A small network was shown many inputs. Here are its activations along a few directions, one row for each input.
In each table, some parts of the input vary, and every possible input appears once, in random order.
A made-up example of a description, with smaller parts first: one of 4 places along a line, together with either a single point or one of 9 places around a ring or (one of 3 separate values, together with one of 5 places around a ring).
Shared parts are said once, and a part with two or three values counts as separate values.
(in the rows, 128 means zero)

Other details of the inputs vary at random and push rows far along two fixed directions, the same in every table; ignore that.

Table:
x1: [157 100 141 161 111 116 119 112 131  92 105 112 127 130]
x2: [ 90 100 134 184 213  98  96 135 113 119 103  41 127 113]
x3: [135 100 114 165 179 136 133  93 115 120 122  74 129 129]
x4: [121 106 151 170 176 145 123 103 108 107 120  85 114 142]
x5: [123  97 145 170 170 134 134 101 122 105 118  78 112 141]
x6: [ 94  91 150 176 198 128  79 101 107 125 114  69  88 131]
x7: [145 165 113  71  63 130 138 150 148 157 146 182 143 114]
x8: [163  97  96 171 105 115 120  99 120  94 101 130 166 137]
x9: [ 83 148 149  85 155 118 130 149 127 157 150 145  82 131]
x10: [220 122  85 159  32 128 150 125 110  54 100 186 196 133]
x11: [217 131  92 158  35 139 138 128  96  53 106 194 200 132]
x12: [117 154 118  73 121 133 160 136 160 174 156 149 132 128]
x13: [ 78 141 149  92 138 115 117 140 151 175 141 132  87 130]
x14: [ 95 149 140 123 158 123 147 164 141 145 132 104 150 113]
x15: [ 83 143 143  80 152 107 142 148 143 158 145 138  77 131]
x16: [104  92 117 171 193 118  81  87 117 146 119  55 107 122]
x17: [122  93 149 170 163 132 125  96 138 115 116  75 118 142]
x18: [149 118 127 170 129 110 117 154 116  85  98  93 169 112]
x19: [156 109 100 171 111 139 103 106 100  96 103 141 165 132]
x20: [109 160 121  74 111 144 147 137 154 185 157 150 134 126]
x21: [ 99 157 151  85 107 142 146 143 162 169 147 151 115 139]
x22: [183 125 101 168  89 155 145 108 103  76 112 158 191 143]
x23: [ 95 145 112  75 158 109 143 140 135 173 153 136  96 118]
x24: [116 104 152 174 168 155 108 103 116 117 118  86 117 140]
x25: [132 121 120 112 144 114 123 122 138 151 142 105 111 110]
x26: [118 134 145 104 139 114 137 142 137 133 141 120  84 122]
x27: [177 123 101 169  78 165 131 109 110  88 111 158 194 141]
x28: [134 165 144  77  64 139 137 168 137 138 144 197 123 126]
x29: [145 171 113  68  72 142 136 161 133 150 153 195 141 113]
x30: [157 111 144 164 124 130 116 121 102  82 112 122 124 130]
x31: [ 93 153 119  76 166 120 129 140 121 172 155 141  99 118]
x32: [132 163 143  75  53 127 140 159 156 142 141 188 126 124]
x33: [ 82 135 147  83 145 104 134 142 155 170 142 134  84 132]
Each input here is: one of 3 separate values, together with either a single point or (one of 2 separate values, together with one of 5 places around a ring).
Q: Changing only the choice among 3 separate values turns x18 into x14. The same change can be made to x30. Which row results?
A: x4
Q: Change only the choice among 2 separate values in x26. List by row number the other rows that result.
A: x10
Q: Which other rows agree with x2 in the choice among 3 separate values? List them by row number.
A: x6, x8, x9, x13, x15, x16, x19, x23, x31, x33

Table:
x34: [121 134 125 124 120 124 124 148 122 123 121 147 131 123]
x35: [128 134 116 120 121 136 121 132 118 131 128 152 128 126]
x36: [136 132 119 123 116 140 136 124 143 136 136 136 135 130]
x37: [130 133 128 126 115 128 139 140 147 129 130 132 138 127]
x38: [132 140 140 124 123 130 136 144 129 123 134 137 142 125]
x39: [125 110 119 151 171 132 115 112 106 124 122 101 111 127]
x40: [131 136 127 120 128 135 140 125 119 129 137 147 137 137]
x41: [133 130 142 120 102 119 124 127 130 117 129 146 102 135]
x42: [136 136 116 116 111 127 118 126 125 134 134 138 130 123]
x43: [146 130 121 117 115 129 131 123 135 140 133 136 134 121]
x44: [140 138 118 120 121 141 128 135 121 130 133 142 127 120]
x45: [131 127 144 121 109 132 126 136 124 116 126 153 100 135]
x46: [ 95 112 134 118 207 115 113 106 128 173 142  72  80 119]
x47: [131 127 125 119 118 110 139 137 133 130 124 139 136 127]
x48: [128 136 120 121 118 108 136 139 125 122 128 138 131 126]
x49: [ 91 122 129 119 207 113 110 109 121 166 146  72  75 118]
x50: [133 128 130 119 111 117 124 140 137 134 124 134 137 121]
x51: [140 136 112 114 118 125 134 124 125 126 137 137 128 123]
x52: [134 139 127 123 120 129 131 151 125 122 127 138 131 117]
x53: [127 135 127 122 116 129 122 152 123 124 124 140 132 121]
x54: [125 136 123 123 118 138 145 121 127 135 130 140 136 138]
x55: [126 137 140 123 119 130 127 145 127 125 131 139 143 128]
x56: [ 90 114 133 120 208 131 121 108 140 167 149  67  81 121]
x57: [129 128 115 122 120 132 142 122 137 135 133 143 133 140]
x58: [136 141 125 121 114 115 129 142 131 125 131 132 132 117]
x59: [124 129 117 123 116 134 129 121 139 137 130 146 135 137]
x60: [118 137 132 126 118 126 148 138 131 127 124 135 139 135]
x61: [132 136 123 119 124 127 138 150 123 117 126 139 130 121]
x62: [130 136 114 118 114 122 120 123 124 132 132 145 130 126]
x63: [122 129 124 125 119 120 145 138 141 127 127 139 137 137]
x64: [137 137 127 116 128 140 141 126 123 125 140 142 137 131]
x65: [173  77 128 228 147 132 110  91  93  47  85  79 170 138]
x66: [134 134 118 118 117 140 119 136 119 131 130 144 129 124]
x67: [137 128 126 116 117 116 141 138 137 127 127 133 136 121]
x68: [140 127 121 115 111 129 122 124 133 142 130 138 134 125]
x69: [142 140 116 118 114 127 127 126 127 132 137 136 129 120]
x70: [ 85 115 174 123 201 126 107 115 128 152 145  80  57 131]
x71: [ 75 123 154 127 198 126 109 127 135 167 137  60  87 117]
x72: [138 135 114 116 125 139 136 133 119 124 133 143 126 124]
x73: [134 137 121 117 117 113 137 140 129 119 131 133 131 120]
x74: [127 137 127 122 110 145 130 125 131 138 130 135 138 132]
x75: [171  77 116 226 139 147 114  72  98  63  87  75 163 141]
x76: [128 124 145 123 104 131 133 126 146 122 126 146 106 147]
x77: [120 137 125 124 114 140 132 121 129 137 128 142 138 135]
x78: [128 129 125 122 119 126 146 139 145 123 130 134 137 130]
x79: [133 127 118 116 115 124 123 120 132 141 127 145 134 127]
x80: [117 130 126 127 115 122 131 138 143 129 124 142 138 134]
x81: [137 122 146 117 102 121 128 125 138 125 124 146 106 137]
x82: [ 79 116 171 126 192 130 112 111 135 158 137  72  56 132]
x83: [126 136 129 121 123 137 126 125 121 131 134 150 139 134]
x84: [123 130 128 125 112 127 129 141 145 130 127 134 138 131]
x85: [123 137 123 122 113 110 122 139 128 125 125 141 133 123]
x86: [133 140 127 124 114 145 139 124 133 136 133 133 137 129]
x87: [127 128 127 120 114 112 126 136 136 133 121 141 137 124]
x88: [124 137 135 123 127 123 142 142 123 121 130 143 141 135]
x89: [129 137 125 120 110 115 120 142 129 126 128 133 133 120]
x90: [119 137 138 125 123 125 129 141 125 124 128 146 142 131]
x91: [143 127 117 113 118 128 138 121 133 134 133 137 133 124]
x92: [ 81 127 153 129 201 127 119 126 136 165 141  58  87 113]
x93: [126 135 122 122 125 122 137 149 119 120 123 144 129 127]
x94: [155  75 126 238 136 132 100  85  99  59  74  76 168 141]
x95: [139 131 130 120 114 118 133 139 139 133 127 132 137 118]
x96: [130 129 119 121 113 139 127 125 141 138 133 138 135 134]
x97: [166  77 124 231 138 136 116  87 101  52  79  71 168 138]
x98: [133 136 131 119 120 142 124 129 123 132 137 143 140 131]
x99: [139 140 131 121 124 142 134 128 125 131 140 141 139 128]
Q: Changing only one part turns x73 into x65. The same change can be made to x51. Which row results?
A: x64
Q: What is each input in this table made of?
A: one of 6 places around a ring, together with either a single point or (one of 2 separate values, together with one of 5 places around a ring)
Q: Which other rows agree with x81 in the place on the ring of 6? List them by row number.
A: x43, x46, x47, x50, x67, x68, x79, x87, x91, x95
Q: Start at x60 and move only the place on the ring of 5, one step at a time. The first step leads to x97. Which rows follow, in order?
A: x92, x71, x94
Q: Change only the choice among 2 separate values in x66. List by row number the other rows that result.
A: x53
Q: Change only the choice among 2 separate values in x89. List by row number the other rows that result.
A: x42

Table:
x100: [128 135 127 114 119 144 141 116 132 140 139 147 127 141]
x101: [127 138 121 114 118 126 126 134 134 142 134 139 137 123]
x102: [130 133 137 113 115 121 133 137 136 131 133 140 122 127]
x103: [124 135 135 115 112 123 124 136 136 135 130 143 126 130]
x104: [126 137 123 114 126 127 145 136 133 134 135 139 139 128]
x105: [140 114 131 155 134 125 117 120 112 102 116 116 123 129]
x106: [144 110 124 155 131 148 122  98 123 119 122 114 127 139]
x107: [142 116 124 155 135 132 114 117 116 116 117 111 144 123]
x108: [ 70 132 143  84 219 130 111 113 135 200 166  82  45 116]
x109: [123 134 137 116 120 124 144 139 136 128 131 143 127 134]
x110: [131 114 119 158 137 130 122 114 121 114 117 113 149 133]
x111: [135 134 127 110 114 141 129 114 133 143 140 144 122 134]
x112: [134 136 116 110 123 122 135 138 127 132 135 143 129 122]
x113: [141 114 138 156 130 126 116 118 119 106 117 111 129 129]
x114: [130 114 138 159 134 133 122 120 118 105 113 116 137 137]
x115: [116 135 135 118 117 126 135 137 136 132 129 145 130 136]
x116: [127 133 134 113 110 119 130 134 137 134 130 140 123 128]
x117: [123 138 119 116 118 132 132 136 137 139 133 137 137 125]
x118: [139 114 112 155 136 125 112 115 115 114 116 117 138 126]
x119: [132 141 125 112 120 128 133 136 129 136 138 137 135 121]
x120: [125 137 140 115 114 129 126 139 131 133 131 142 126 127]
x121: [126 133 127 112 114 118 131 136 130 130 129 145 117 128]
x122: [121 138 138 118 115 135 133 143 134 131 129 140 125 130]
x123: [137 115 136 158 130 132 123 121 122 103 116 109 129 132]
x124: [135 110 131 157 126 126 123 116 128 108 111 111 129 133]
x125: [134 110 126 156 131 123 110 117 117 108 113 119 126 132]
x126: [119 134 134 117 116 122 141 135 137 132 128 142 127 135]
x127: [130 136 113 111 120 120 132 134 128 136 132 142 129 123]
x128: [132 141 118 111 123 127 133 138 123 131 136 142 130 121]
x129: [142 109 128 153 133 120 119 119 117 103 115 118 123 130]
x130: [139 113 117 155 132 128 124 114 126 115 115 107 141 127]
x131: [131 137 121 113 122 129 141 138 137 135 135 135 134 123]
x132: [129 142 124 114 121 134 139 139 133 133 136 134 135 123]
x133: [125 142 126 115 125 131 143 137 129 132 137 138 140 128]
x134: [133 116 124 157 139 135 124 118 115 112 117 113 149 131]
x135: [120 135 134 118 112 129 131 139 140 133 129 141 125 132]
x136: [ 76 114 158 135 225 121 110 116 126 157 141  52  71 121]
x137: [123 137 133 114 118 127 126 141 124 129 130 147 119 127]
x138: [137 116 122 157 135 138 120 120 119 113 116 109 144 126]
x139: [134 136 123 111 121 123 134 136 133 137 136 137 134 121]
x140: [127 134 136 115 115 127 139 140 140 129 131 139 122 129]
x141: [128 140 119 113 124 130 128 139 122 135 133 144 132 121]
x142: [143 113 119 153 132 122 117 112 122 118 117 108 141 125]
x143: [122 137 121 115 122 125 143 133 134 138 133 138 139 129]
Q: Changing only one part turns x100 into x108. The same change can be made to x143. Which row results?
A: x127
Q: Changing only one part turns x128 into x133. The same change can be made to x141. Which row results?
A: x134
Q: What is each input in this table made of?
A: one of 4 places along a line, together with either a single point or (one of 2 separate values, together with one of 5 places around a ring)
Q: Change only the place on the ring of 5 in x137. List by row number the other rows that result.
A: x105, x121, x125, x129
Q: Change only the place on the line of 4 in x131. List by row number the other rows that result.
A: x104, x112, x139
Q: Start at x140 and move only the place on the ring of 5, one step at a time. The first step leads to x124. Which rows follow, in order?
A: x135, x122, x123
Q: Which other rows agree with x119 in the place on the line of 4? List them by row number.
A: x101, x102, x103, x107, x111, x113, x116, x120, x139, x142
